These are the activations of a small neural network, seen along a few directions. Each row is one input.
In each table, some parts of the input vary, and every possible input appears once, in random order.
Descriptions start from the smaller parts, as in this example, which fits no table here: one of 3 separate values, together with either a single point or one of 9 places along a line or (one of 4 places along a line, together with one of 8 places around a ring).
Shared parts are said once, and a part with two or three values counts as separate values.
In the rows, zero is written as 128.

Table:
row 1: [182  92 106 132 144 103 145 127 101  70 120 145]
row 2: [ 84 175 138 129 160 152 112 124  99 129  92 166]
row 3: [119 144  88  97 158 144 153  93 130  91 142  37]
row 4: [ 87 132 143 107 129 124 130  79 156 177 189  52]
row 5: [127 159 157 153 131  86 121 129 115 117  74 176]
row 6: [134 104 129 106 161 188 142 136  84  78 155 120]
row 7: [139 165 117 162  82 116 132 179 142 141  63 178]
row 8: [191  98  87 146  88 137 168 181 111  99 127 142]
row 9: [142  73 164 129 116  96  95 111 165 147 147 153]
row 10: [ 63 207 138 146 152 127 152 100 125 147 112  67]
row 11: [159  91 127 137  68 113  96 167 170 178 146 147]
row 12: [110  97 144  93 147 151  90 110 135 162 168 153]
Question: Changing only one part turns row 2 into row 6. The same change can be made to row 10. Which row results?
Answer: row 3
Question: What is each input in this table made of?
Answer: one of 3 separate values, together with one of 4 places along a line
Question: Change only the choice among 3 separate values in row 9. List by row number the other rows that result.
Answer: row 1, row 5

Table:
row 13: [ 97 164 127 120 156 122 129  92 116 122 118 103]
row 14: [125 113 118 102 141 132 127  92 122 112 155  98]
row 15: [ 93 163 136 121 161 125 127 114 143 141 125 117]
row 16: [ 92 165 147 124 135 123 128 113 128 164 132  95]
row 17: [187  79 158 163  94 102 128 172 121 120  98 198]
row 18: [122 114 137 105 121 133 127 112 134 156 168  89]
row 19: [121 114 123 107 147 133 122 113 145 130 165 111]
row 20: [126 116 103 120 150 157 144 116 123  99 151  92]
row 21: [164 102 136 148  79 134 101 183 121 135  89 217]
row 22: [ 98 167 111 139 165 146 145 115 116 110 114  98]
row 23: [183 110 113 159  60 101 129 185 139 120  93 188]
Question: What is each input in this table made of?
Answer: either one of 3 separate values or (one of 2 separate values, together with one of 4 places along a line)
Question: Change only the choice among 2 separate values in row 18. List by row number the other rows that result.
Answer: row 16

Table:
row 24: [ 88 180 150 125 156 114  93 100 111 130 105 132]
row 25: [104 196 112 126 168 105 138 119 124 111 106 133]
row 26: [103 156 137 128 151 135 107 120  84 143 155 108]
row 27: [103 116 105 109 150 167  96 103 125 143 162 107]
row 28: [143 109 122  93 161 119 157 104 134  93 171  97]
row 29: [192  67 156 166  57 117  94 193 113 126  87 244]
row 30: [ 84 173 131 154 139 111 130 104 144 149  85 105]
row 31: [210  79 129 164  60 120 134 204 124  99  71 233]
row 32: [132  91 120 139 137 121 140  83 141 139 161  73]
row 33: [108 128 101 107 129 151 141 113 168 159 152  89]
row 34: [118 141  94  80 146 154 144 125 147 109 158 105]
row 35: [105 155 128 127 154 154 167 132 115 114 124 101]
row 36: [208  80 128 181  46  95 116 211 142 146  85 216]
row 37: [100 160 147 129 118 130 148 124 126 147 131  81]
row 38: [122  89 160  92 149 126 115  85 121 112 168  97]
Question: Changing only one part turns row 27 into row 33. The same change can be made to row 26. Which row results?
Answer: row 37
Question: What is each input in this table made of?
Answer: one of 3 separate values, together with either a single point or one of 4 places along a line
Question: Change only the choice among 3 separate values in row 29. List by row number the other rows that result.
Answer: row 31, row 36
Question: List by row number the other rows that have the choice among 3 separate values in common with row 25.
Answer: row 28, row 31, row 34, row 35
